[[114, 139, 104, 113, 134, 153], [107, 117, 144, 130, 116, 111]] --> 139
[[141, 131, 127, 127, 133, 117], [126, 132, 133, 153, 134, 124]] --> 131
[[110, 141, 101, 141, 130], [99, 138, 136, 99, 131]] --> 141
[[134, 103, 151, 124, 141, 124], [127, 119, 139, 106, 146, 126]] --> 103
[[129, 121, 115, 131, 110], [129, 121, 155, 131, 140]] --> 121
[[124, 120, 142, 106, 151, 134, 126], [130, 137, 127, 139, 136, 138, 133]] --> 120
[[137, 123, 107, 133, 131, 132, 132], [119, 145, 128, 146, 151, 140, 117]] --> 123
---
Input:
[[112 115 136 138 116]
 [139 133 122 151 126]
 [129 137 127 122 136]]
Output: 129

Input: [115  99 103 130]
Output: 115

Input: [145 135 150 119 130 144 136]
Output: 145

Input: [119 138 131 144 107 112 132]
Output: 119

Input:
[[125 120 130 133 136 117]
 [128 117 137 150 141 131]]
Output: 128

Input: [135 123 154 128]
Output: 135

Input:
[[139 135 135 141 127]
 [127 134 135 125 153]]
Output: 127

Input: [107 141 104 147 132 129 114]
Output: 107

Input: [139 106 145 141]
Output: 139
---
[107 137 103 130] >> 130
[131 126 144 122 138 153] >> 153
[105 103 151 128] >> 128
[130 127 118 142 145 149] >> 149
[134 155 129 119 141] >> 141
[114 122 110 104 123 130 146] >> 146
[149 124 121 127 136 123] >> 123
---
[[126 120 120 124 123 124]
 [137 136 123 114 143 155]
 [131 156 106 109 119 127]]
109

[[124 107 125 133 119 104]
 [138 135 104 145 138 140]
 [135 145 138 118 131 152]]
118

[[134 124 112 115 125 126 139]
 [132 127 107 118 128 128 138]
 [132 123 110 122 141 128 143]]
141

[[137  98 149 130 133]
 [123 136 122 124 133]
 [125 122 127 123 141]]
127

[[129 127 128 129 128]
 [125 144 122 140 157]
 [129 125 130 125 129]]
130

[[153 105 103 104 153 102 101]
 [153 105 105 103 148 108 106]
 [100 155 154 153 101 156 155]]
101

[[120 153 124 116]
 [125 118 123 122]
 [152 102 126 118]]
102
---
[[133 127 148 135]
 [123  99 116 132]]
135, 123

[[132 123 125 132 129]
 [113 119 104 109 118]]
129, 113

[120 139 106 122 153]
153, 120

[151 136 147 146 118]
118, 151

[[139 115 139 107 128 116]
 [127 124 144 125 137 126]]
116, 127

[144 138 151 129]
129, 144

[115 148 122 150 147 123 158]
158, 115

[[145 128 121 150 110 128 116]
 [109 132 123 106 126 119 128]]
116, 109

[[126 130 132 129 120 130 120]
 [131 118 108 125 131 151 133]]
120, 131
---
[134 128 131 123 100] value 131

[[149 158 142 151 113]
 [140 143 121 121 105]] value 151

[115 126 125 130 103] value 126

[[128 131 140 129]
 [131 137 154 132]] value 140

[[132 130 146 132]
 [102 133 127 123]] value 133

[[123 136 143 140]
 [135 136 123 110]
 [129 116 102 101]] value 140
---
Input: [156, 131, 130, 110, 125]
Output: 125
Input: [115, 126, 153, 100, 114, 142]
Output: 142
Input: [138, 152, 155, 148]
Output: 148
Input: [138, 150, 126, 115]
Output: 115
Input: [108, 155, 107, 137, 132]
Output: 132
Input: [128, 130, 139, 148, 150, 150]
Output: 150
Input: [127, 134, 104, 145, 131]
Output: 131
Input: [105, 140, 115, 133, 132, 116, 130]
Output: 130
Input: [116, 103, 107, 105]
Output: 105
Input: [102, 119, 111, 144]
Output: 144
---
[[135 130 138 116 110 123]
 [136 106 147 122 150 145]
 [146 138 150 115 128 109]] → 128

[[112 132 102 118 127 130 104]
 [129 150 126 139 147 146 127]
 [145 125 133 132 139 127 133]] → 127

[[120 126 119 144 102]
 [112 128 123 122 124]
 [100 123 101 120 125]] → 120

[[125 114 101 116 119 138]
 [135 124 128 133 133 153]
 [128 121 114 122 123 135]] → 123

[[136 154 135 128]
 [134 123 123 118]
 [137 139 127 140]] → 127

[[116 151 138 144 138 139 109]
 [119 129 126 131 118 137 117]
 [116 148 138 140 132 141 110]] → 141

[[132 135 112 131 134]
 [124 131 133 131 131]
 [143 107 133 131 125]] → 131
---
[[133, 133, 135, 102],
 [129, 109, 127, 149]] Out: 102, 129

[[129, 105, 142, 121, 146, 127],
 [127, 107, 142, 119, 147, 144],
 [126, 106, 143, 119, 151, 107]] Out: 127, 126

[[151, 142, 124, 121, 155],
 [123, 116, 139, 140, 119]] Out: 155, 123

[114, 106, 129, 130, 104] Out: 104, 114

[102, 110, 117, 125, 110] Out: 110, 102

[105, 143, 123, 125, 145] Out: 145, 105

[137, 109, 156, 122] Out: 122, 137

[104, 145, 136, 121, 152, 115] Out: 115, 104

[137, 118, 112, 103, 155, 134] Out: 134, 137
---
Q: [150 140 135 129 138 153]
A: 129
Q: [111 147 103 131]
A: 147
Q: [116 153 102 123]
A: 153
Q: [105 136 147 129 115 113]
A: 129
Q: [118 105 102 142 117 123 119]
A: 117
Q: [152 144 138 118 145 131 122]
A: 145
Q: [152 129 130 139]
A: 129
